These are the activations of a small neural network, seen along a few directions. Each row is one input.
In each table, some parts of the input vary, and every possible input appears once, in random order.
A made-up example of a description, with smaller parts first: one of 5 places around a ring, together with either a single point or one of 9 places along a line or (one of 3 separate values, together with one of 4 places along a line).
Shared parts are said once, and a part with two or three values counts as separate values.

Other details of the inputs shift rows strongly along two fixed directions, in all tables alike. That doesn't count.

A family of inputs:
row 1: [ -6 -34 -20  13 -15  -3  31  43 -34 -37  26  19]
row 2: [-10 -10  29 -59 -67  -8 -18 -10  25  28 -45 -25]
row 3: [-19 -32  30 -23 -74 -20 -50  -5  -2 -15  -6 -26]
row 4: [ -5 -16  39 -35 -62 -17 -27 -27  39  31 -30 -18]
row 5: [-38 -36 -19  47  14  41  27 -27   4 -11  -7  -5]
row 6: [ 43  30   1 -21  34   1  54 -13  22   3   1  25]
row 7: [ 29  74   0   7  63 -14  11   1  20   1  14 -31]
row 8: [ 41  49   7   7  86  18 -17 -12  16  10  -7  12]
row 9: [ 50  19  27   4  39 -10   9 -38  48  -5  35  -5]
row 10: [-13 -40 -37   5 -22   5  46  44 -23 -16  25  28]
row 11: [ 29  -1  78 -46 -36 -39 -55 -42  -8  -4 -45 -31]
row 12: [ 19  69  17   2  69   7   8  -8  27   3  15 -18]
row 13: [26 61  2 18 77 29 11 -2 21 -5 24  0]
row 14: [-24 -41 -36  26 -23  11  32  50 -19 -34  45  13]
row 15: [-18 -24  60 -12 -14  12 -33 -55 -13  21 -90 -30]
row 16: [-24 -52 -66  28 -39   5  39  16 -18   6  42  56]
row 17: [-17 -60 -46  28 -33 -14   6   0 -22  -5  38  34]
row 18: [-22  21 -19  15  -7 -31 -17  25 -38  10 -17  -5]
row 19: [-36  -4 -36  15 -15  -9 -15  28 -43  11  -3  13]
row 20: [34 52 -5 20 83 34 -6  0 33 -1 19  5]
row 21: [ -9 -21  31 -60 -62  -8 -17  11   7   1 -40 -33]
row 22: [-29  -5 -37  22   3  10 -18  24 -41   9   6  22]
Each input here is: one of 2 separate values, together with either a single point or one of 4 places along a line or one of 6 places around a ring.
- Changing only the choice among 2 separate values turns row 12 into row 19. The same change can be made to row 20. Which row results? => row 8

A family of inputs:
row 23: [ 36  13  -1  37  99  21  69 -21  38 -43  37  14]
row 24: [-51 -67 -66  36 -79   0 -20  33 -41  13  47  36]
row 25: [ -33  -43   32  -62 -118    0  -35   -9  -13   38  -80  -24]
row 26: [ 20  17  36 -59 -27 -26  -6 -10  30  23 -38 -15]
row 27: [-38 -46 -60  28 -43   2  48  66 -27 -35  45  20]
row 28: [ 10  10  52 -73 -68 -34 -59  -6   9  34 -42 -22]
row 29: [-11  72 -15  40  91  11 -11  16 -26   1 -12 -15]
row 30: [-62 -78 -63  34 -73  30  21  13 -23   2  16  31]
row 31: [ 55  19  17  24  94  -6  23 -40  27 -27  29   4]
row 32: [ 50  23 -10  34  81  13  34 -34  40   2  49  20]
row 33: [ 50  45 -10  10  93  -2  53  12  20 -40  72   5]
row 34: [-65 -77 -61  33 -65  26  48  50 -39 -27  21  25]
row 35: [ 49  45  85 -36  14 -43 -52 -50  15   0 -35 -31]
row 36: [ -10   68   63  -46    0    8 -113  -19  -10   58 -108  -48]
- Changing only one part turns row 35 into row 24. The same change can be made to row 29. Which row results? => row 36
- What do these inputs look like to the network? => one of 2 separate values, together with either a single point or one of 6 places around a ring
- Which other rows does row 31 become when the choice among 2 separate values takes its other values? List them by row number. => row 32
